These are the activations of a small neural network, seen along a few directions. Each row is one input.
Each table varies a few parts of the input and shows all the possible inputs, shuffled.
A made-up example of a description, with smaller parts first: one of 5 places around a ring, together with either a single point or one of 11 places along a line or (one of 3 separate values, together with one of 4 places along a line).
Shared parts are said once, and a part with two or three values counts as separate values.
(in the rows, 128 means zero)

Other details of the inputs vary at random and push rows far along two fixed directions, the same in every table; ignore that.

Table:
r1: [153 155 100 101 159 186 184 127 162 158  93  96]
r2: [ 95  90 176 185 141 127 109 120 107  95 102 144]
r3: [129 170 127 122  79  81  96 184  72 148 176 153]
r4: [117 131 149 132  92  71  87 140 101 126 158 137]
r5: [130 133 132 115  85 133  76 154 121 157 155 145]
r6: [136 132 110 126 180 187 186 105 150 142  85  87]
r7: [104  94 125 160 189 151 132  92 129  95 125 100]
r8: [116 111 145 166 172 142 152 120 112  96  98 145]
r9: [100  81 171 155 108  89  71 102 119 118 146 145]
r10: [ 80 106 137 185 120 137  59 131  98 109 137 150]
r11: [163 197  84  77  90  87 147 157 124 147 149 141]
r12: [111 137 111 123  89  97  57 139 115 130 180 143]
r13: [134 155 105  98 107 110 113 127 124 164 156 104]
r14: [121 163 128 128  52  89  87 164  89 175 154 132]
r15: [113  78 123 141 176 157 128  89 157  87 122 126]
r16: [132 169 131 124  79  90  90 194  75 150 170 162]
r17: [156 162 112 108 157 147 214 132 139 135  96  86]
r18: [134 127 103 124 188 167 190  81 152 132  88  72]
r19: [150 128 148 118 168 157 184 141 148 123 101 113]
r20: [ 78 100 149 178 111 123  64 111  93 127 133 136]
r21: [158 214  65  80  80 145 127 194 131 179 151 122]
r22: [148 156  84  94 159 150 186  93 159 150 106  77]
r23: [116 137 151 143  63 107  70 164 106 160 139 157]
r24: [130 155 142 122  62  98  83 180  92 180 163 135]
r25: [ 90  58 188 190 116 129  69 104 121 102 110 168]
r26: [105  92 123 153 187 144 130  82 140  93 127 106]
r27: [165 163 118 101 152 160 205 149 156 138  89 107]
r28: [142 182 111 105  79  69 103 180  80 151 177 142]
r29: [105  96 162 172 118 116  82 134 105  89 124 191]
r30: [146 124 123 108 139 113 149 130 135 108 134 149]
r31: [111 133 143 133  83 125  57 163 105 161 158 149]
r32: [117 121 132 155 160 112 146 109 108  96 112 133]
r33: [146 164  70 108 170 160 187 114 149 133 113  76]
r34: [127 157 107 102  41 110  62 158 120 166 159 157]
r35: [ 96  94 164 163 109  85  79 105 117  91 128 157]
r36: [100  86 160 167 163  96 110  98 105  81 134 151]
r37: [145 198  60  88  91 112 124 150 129 161 159 107]
r38: [129 160 121 108  42  70  74 147 114 166 162 144]
r39: [183 192 111  64  76 119 151 197 134 170 151 128]
r40: [169 160 122  84  88 131 141 168 140 176 142 124]
r41: [116 100 162 140 128  94 107 112 126 100 136 139]
r42: [115  99 171 160 155 134 133 131 114 108 114 128]
r43: [ 76  87 137 192 160 149  96  97 110  90 119 128]
r44: [116 159 121 119  67 104  69 165  86 177 176 125]
r45: [152 163 120  99 107 121 157 155 117 177 142  95]
r46: [160 154 122 100 166 146 214 138 137 138 112  81]
r47: [114  98 173 152 122 132 101 137 120 137 126 141]
r48: [118 159 133 135  63  69  82 160  87 140 153 138]
r49: [124  98 145 139 176 115 147  96 132  84 123 142]
r50: [158 147 114  92 143 121 182 114 148 157 126  84]
r51: [154 108 134 104 168 140 190 108 166 105 103 112]
r52: [149 114 119 108 143 142 178  96 169 130  95 112]
r53: [ 91  44 193 175 123 120  72  98 126  98 126 164]
r54: [156 126 105 106 179 145 207 102 163  97  91 130]
r55: [ 74  59 149 188 136 146  60  92 131  72 123 169]
r56: [122 120 134 134 149 158 129 126 123 147 124 108]
r57: [ 87  54 182 181 111 120  71  93 127  97 112 170]
r58: [157 151 102  97 152 134 203  99 159 150 100  80]
r59: [ 87  89 147 180 154 150  81 124 107 103 138 135]
r60: [152 178 104  94 102  95 157 141 130 146 131 109]
r61: [145 112 118 100 158 172 162 105 166 134 113 110]
r62: [148 121 106  91 148 153 158 106 164 140 122 105]
r63: [136  93 144 119 137 127 143 104 153 126 120 124]
r64: [ 95  70 159 173 144 161  87  93 136 104 103 149]
r65: [136 171  75  98 101 119 114 135 140 141 152 121]
r66: [140 122 102 108 182 164 186  70 175 125  92  88]
r67: [117 118 127 134 145 131 120 108 120 139 134  98]
r68: [159 156 112 108 149 162 203 132 147 162  93  88]
r69: [ 93 108 148 170 121  79  83 110  93  91 136 167]
r70: [127 125 108 135 138 168 122 129 147 115 120 135]
r71: [141 181  83  99 112 137 133 167 114 162 164 100]
r72: [129 105 156 146 136 142 138 125 141 101  99 145]
r73: [172 173 112  86 109 125 151 180 125 145 147 149]
r74: [141 173  70  90  72 117  99 155 137 148 159 138]
r75: [111  80 129 142 158 154 129  72 159 105  98 126]
r76: [146 120 110  97 181 158 179  82 170 132 112  85]
r77: [142 131 108 120 189 192 174 130 158 124 112 102]
r78: [ 97  69 152 173 162 164  86 110 134  85 128 149]
r79: [114 122 149 159 133 126 113 145 108 106 116 171]
r80: [162 140 106 100 163 153 202 121 158 108  96 137]
r81: [145 117 145 111 128 130 148 135 146 115 123 136]
r82: [134 114 133 122 129 120 149 113 150 104 106 136]
r83: [121  92 156 145 135 134 135 109 145  91 100 150]
r84: [131 166 134 115  63  65  85 176  85 153 173 131]
r85: [164 220  81  83  85 102 162 188  98 169 150 126]
r86: [140 117 137 119 137 125 140 136 131 105 132 160]
r87: [122 115 147 138 126 107 123 119 114 142 135 107]
r88: [128 130 129 135 129 117 146 111 125 142 113 102]
r89: [120 101 163 157 169 140 135 134 117  97 116 157]
r90: [114  87 129 141 160 163 117 107 150  94 128 137]
Description of these inputs: one of 2 separate values, together with one of 5 places along a line, together with one of 9 places around a ring.
The inputs of r37 and r69 match in every part but the place on the line of 5. If r78 is changed in the same way as r37 into r69, which row does it become?
> r73
The inputs of r84 and r87 match in every part but the place on the line of 5. If r51 is changed in the same way as r84 into r87, which row does it become?
> r63
The inputs of r38 and r66 match in every part but the place on the line of 5. If r23 is changed in the same way as r38 into r66, which row does it become?
> r1
Which other rows does r62 become when the place on the ring of 9 takes its other values? List them by row number.
> r5, r13, r31, r44, r56, r61, r67, r76
A walk changes only the place on the line of 5. It starts at r49 and steps to r41. List the rest of the walk in order.
> r9, r76, r12
Which other rows does r61 become when the place on the line of 5 takes its other values? List them by row number.
> r53, r81, r86, r90
Which other rows does r51 become when the choice among 2 separate values takes its other values? List them by row number.
> r82
Which other rows does r44 become when the choice among 2 separate values takes its other values? List them by row number.
> r20

Table:
r91: [163 135  88  62  82 196  97 149 201 170 136 146]
r92: [117 105 115 156 159 172 132 113 120 108 125 111]
r93: [112 159 129 145  85  82  61 159  99 125 153 184]
r94: [119 160  88 122  67  83  78 135 127 146 163 130]
r95: [ 89  69 191 195 127 129  94 135  98  93 131 170]
r96: [ 93  79 164 163 155 140 113  87 117 128 123 132]
r97: [169 127 116  97 166 121 199 121 163 121 120  99]
r98: [179 109 111  70 139 210 161 131 220 126 102 157]
r99: [123 147 109 129  83 123  84 180  96 166 173 127]
r100: [147 185 116 107  79 115 103 159 116 188 133 117]
r101: [118 157 119 115  88 110  75 177 106 156 168 118]
r102: [ 92  77 162 160 127 123 101  81 124 117 102 121]
r103: [144 161  99 109 167 152 193 137 158 103  97 116]
r104: [148 166  88  95 155 166 167 134 144 129 124  78]
r105: [108  80 179 159 155 125 131 102 115 108 117 159]
r106: [112 103 120 128 155 139 129  81 132 104 127 105]
r107: [171 160 118  93 173 137 186 148 144 142 121 113]
r108: [125  93 148 123 162 117 152 109 134 101 122 129]
r109: [104  80 144 157 138 105  92  99 131 115 144 114]
r110: [120 163 129 124  62 113  80 168 107 164 135 119]
r111: [130 143 120 138  86 143 116 155 110 164 124 118]
r112: [146 180 135  96  81 108 129 192 118 151 151 133]
r113: [142 184 122 103  92 117 106 163 118 186 159 117]
r114: [133 197  82 108  95 114  97 154 122 167 151 130]
r115: [ 95  90 158 177 131 153 104 126 111 126 133 128]
r116: [149 169  85  94  77  96 103 140 125 152 172 105]
r117: [121  91 147 153 132  97 106 101 124  78 137 144]
r118: [158 146  91 107 156 124 198 108 171 107 106 114]
r119: [148 131 100  99 179 157 182 109 141 157 121  93]
r120: [103  77 181 150 144 114 130  98 127  94 118 144]
r121: [ 97 124 113 152 160 154 125 109 142 101 108 113]
r122: [103 109 141 163 154 135  79 102 111 108 135 131]
r123: [161 159 107 102 117 133 160 187 118 150 147 129]
r124: [136 117 165 149 156 132 147 117 132 118  85 138]
r125: [129 181  72 100  86 112 107 143 113 172 154 137]
r126: [140 134 119  94 155 151 190 100 158 148 116  79]
r127: [162 131 115  94 179 141 201 125 139 137 115 119]
r128: [131 116 170 144 168 134 150 121 134 115 112 138]
r129: [118 114 121 141 162 130 151 100 130 102 106 158]
r130: [169 152 117 112 131 159 204 156 138 144  92 115]
r131: [161 156 116  90 162 143 190 161 147 127 119 102]
r132: [173 171 105  93 167 144 182 136 140 125 119 116]
r133: [159 140 105  86 162 138 196 108 147 105 115 108]
r134: [103 114 104 165 156 168 135 112 132 111 113 123]
r135: [ 89 100 168 164 135 139  94 123 121 116 128 118]
r136: [121  86 169 161 113  93 116 105 130 102 105 143]
r137: [140 157 113 105  83  93  97 155  89 140 165 166]
r138: [157 170 122  94  71  98 133 163 105 174 129 151]
r139: [120  96 146 144 146 128 140  90 151 124 125  97]
r140: [133 148 122 121  51  84  85 139 120 168 145 117]
r141: [150 150  89 123 162 165 202 140 148 113 102 127]
r142: [102  99 153 163 160 128  83 114 116 125 136 128]
r143: [120 144 114 100  79  90  81 148 108 162 174 121]
r144: [ 88  66 191 174 105  91  79 100 105  92 109 167]
r145: [103 141 122 128  66  70  70 143 103 116 157 177]
r146: [100  89 154 163 126 129  99  93 109 138 106 137]
r147: [115  76 179 162 142 104 130  98 138  91 122 138]
r148: [158 148 133 108 151 153 199 141 151 124  78 103]
r149: [ 97  83 135 160 162 142 101  79 109 105 128 134]
r150: [112  84 148 175 155 148 122 122 107  76 123 153]
r151: [ 86 141 109 134  59  81  43 130 102 137 167 153]
r152: [125 117 140 138 164 143 142 126 128  78 115 129]
The inputs of r116 and r117 match in every part but one. If r94 is changed in the same way as r116 into r117, which row does it become?
> r118
The inputs of r114 and r93 match in every part but one. If r109 is changed in the same way as r114 into r93, which row does it become?
> r97
Describe the family of inputs behind these rows.
> one of 2 separate values, together with either a single point or (one of 5 places along a line, together with one of 6 places along a line)
Which other rows does r130 become when the choice among 2 separate values takes its other values? List them by row number.
> r111
Which other rows does r137 become when the place on the line of 6 takes its other values? List them by row number.
> r117, r132, r133, r150, r152
Which other rows does r146 become when the choice among 2 separate values takes its other values? List them by row number.
> r138
